Each row below holds a small network's activations on one input, seen along a few directions.
Each table varies a few parts of the input and shows all the possible inputs, shuffled.
Descriptions start from the smaller parts, as in this example, which fits no table here: ring(8) and (point or line(11) or (values(2) and line(6))).
Shared parts are said once, and a part with two or three values counts as separate values.
In the rows, 128 means zero.

Other details of the inputs shift rows strongly along two fixed directions, in all tables alike. That doesn't count.

Table:
row 1: [131 139 126 137 147 128 165 138 124 134 131 124 142 143]
row 2: [117 123 135 165 167 105 126 125  98 138 117 124 125 127]
row 3: [181  78 109  77  66 127  28 100 109  80 134 122  83  72]
row 4: [115 131 115 121 147 108 144 121 142 149 119 130 125 135]
row 5: [130 115 127 120 136 113 136 108 135 120 131 129 101 108]
row 6: [145 176 164 136  56 218 126 192 126 102 144 137 205 167]
row 7: [145 117 116 125 143 110 142 118 112 136 132 124 124 125]
row 8: [ 98 129 131 159 154 110 108 124 125 146 104 131 124 133]
row 9: [195  85  86  75  75 120  35 117  84  87 127 116  89  74]
row 10: [118 123 131 132 148 117 158 108 142 129 135 125 108 124]
row 11: [111 127 112 125 151 107 145 117 141 156 125 127 125 137]
row 12: [148 178 162 126  45 221 117 198 122  92 142 142 202 162]
row 13: [120 140 139 134 135 132 153 127 148 118 136 130 129 127]
row 14: [119 125 114 114 137 117 131 125 137 146 118 129 119 127]
row 15: [105 124 115 125 159 108 159 116 141 160 121 127 120 140]
row 16: [109 134 127 128 139 130 148 127 143 155 125 128 140 149]
row 17: [121 120 132 133 150 112 152 112 144 131 137 129 114 120]
row 18: [ 97 142 163 173 149 123 131 129 132 123 123 129 130 133]
Each input here is: values(3) and (point or ring(5)).
Q: Changing only the values(3) part turns row 16 into row 6. The same change can be made to row 11. Which row results?
A: row 7
Q: Which other rows does row 5 become when the ring(5) part takes its other values? List them by row number.
A: row 3, row 10, row 13, row 17

Table:
row 19: [ 73 164 146 180 186 127 214 146 150 176 124 132 160 177]
row 20: [142  95 101  96 152  91 144  89 140 138 133 119  85 103]
row 21: [142 123 131 128 114 137 113 129 113 113 130 125 124 123]
row 22: [130 127 139 135 116 134 111 130 123 109 130 128 123 117]
row 23: [130 140 136 132  90 152  68 154 116 112 114 136 148 129]
row 24: [161 130 131 112  77 161  92 145 115  95 138 128 143 120]
row 25: [ 85 172 158 179 163 148 199 159 138 156 130 132 178 175]
row 26: [151 131 120 103  79 155  91 149 123 114 130 135 147 128]
row 27: [128  90  86 122 219  48 198  77 125 179 127 108  79 117]
row 28: [141 127 131 121 112 136 127 127 130 113 142 131 125 119]
row 29: [ 84 203 176 180 142 186 237 185 159 155 144 141 220 207]
row 30: [148 127 125 107 111 139 141 128 135 114 143 129 123 118]
row 31: [147 134 139 128  85 159  81 147 108  96 129 129 139 117]
row 32: [137  96 107 122 166  85 126  97 107 148 122 118  94 112]
row 33: [138  50  80 114 205  22 127  41 108 149 124 112  26  72]
row 34: [113 115 126 132 159 103 149 102 141 143 128 123 106 124]
row 35: [171 132 125  97  70 168 101 150 120  92 140 127 141 120]
row 36: [ 57 171 162 209 224 111 239 140 145 184 121 131 166 183]
row 37: [137 128 111  95 111 134 136 129 140 130 132 127 128 128]
row 38: [162 133 115  87  66 165  96 154 125 109 132 135 150 126]
row 39: [135 138 148 144  97 152  81 148 109  97 122 131 144 122]
row 40: [133 128 118 108 109 134 118 128 136 128 130 130 131 128]
row 41: [137 123 127 110 108 136 117 122 140 117 137 130 125 121]
row 42: [130 126 124 112 107 136 105 129 129 125 123 130 126 127]
row 43: [130  68  99 118 181  45  82  62 114 133 109 118  46  78]
row 44: [133 138 135 113  74 162  75 150 127 106 121 133 145 126]
row 45: [111 101 109 133 170  71 106  93 122 146 107 120  85 108]
row 46: [144 134 128 109  76 163  82 152 118 111 123 137 148 131]
row 47: [131 137 152 142  93 148  83 145 121  93 124 134 139 119]
row 48: [ 76 157 157 173 177 131 203 134 161 157 131 130 147 164]
Q: What do these inputs look like to the network?
A: line(5) and ring(6)
Q: Changing only the ring(6) part turns row 21 into row 42. The same change can be made to row 24. Which row results?
A: row 40
Q: Start at row 43 and move only the line(5) part, one step at a time. The first step leads to row 48. Which rows follow, in order?
A: row 34, row 41, row 20
Q: Which other rows does row 19 become when the line(5) part takes its other values? List them by row number.
A: row 23, row 26, row 38, row 46

Table:
row 49: [162 109  97  78  88 126  88 128 121 118 127 133 113 103]
row 50: [165 135 133 112  87 159  95 148 103 105 137 127 160 130]
row 51: [153 103  97  89 109 121 106 112 129 137 130 121 103 110]
row 52: [137 110 126 116 113 119  88 117 112  97 119 122  93  97]
row 53: [ 88 157 138 138 168 126 224 128 169 156 135 129 140 162]
row 54: [133 149 150 141 110 166 149 151 133 120 149 132 166 146]
row 55: [109 143 135 147 145 115 125 130 141 133 115 133 137 131]
row 56: [114 156 144 155 128 156 146 163 115 135 119 126 160 163]
row 57: [165 112  97  74  89 130  83 126 129 105 121 128 110 101]
row 58: [175 110 115  97  92 129  75 125 112  85 132 128 118  92]
row 59: [107 148 163 150  97 170 108 149 144 120 131 139 163 150]
row 60: [ 88 163 142 176 172 128 198 144 141 144 119 128 143 154]
row 61: [105 104 111 146 201  66 139  98 119 173 110 119 108 135]
row 62: [ 95 154 154 160 130 149 139 146 144 145 128 136 164 155]
row 63: [119 112 128 122 139  98  90 104 131 118 120 127 101 106]
row 64: [118 161 148 151 103 164 132 170 121 117 126 138 156 144]
row 65: [118 116 121 147 150 115 137 119 117 142 123 118 105 122]
row 66: [150 107 126 109 130 108 117 103 124 103 139 122 102 100]
row 67: [104 145 154 166 165 138 207 124 149 146 153 130 146 161]
row 68: [139 129 145 127  74 174  81 143 114  98 129 130 130 121]
row 69: [146 156 152 133  95 167 136 163 128 109 143 142 170 140]
row 70: [135 124 126 106  94 153 131 130 143 127 137 129 132 135]
row 71: [145  83  74  85 158  75 124  86 108 157 118 113  88 108]
row 72: [101  85  96 147 235  23 154  66 124 184 111 123  65 105]
Q: What do these inputs look like to the network?
A: line(4) and (point or ring(5))
Q: Changing only the line(4) part turns row 69 into row 49. The same change can be made to row 50. Which row results?
A: row 71
Q: Start at row 70 and move only the ring(5) part, one step at a time. The first step leads to row 51. Which rows follow, in order?
A: row 49, row 57, row 53
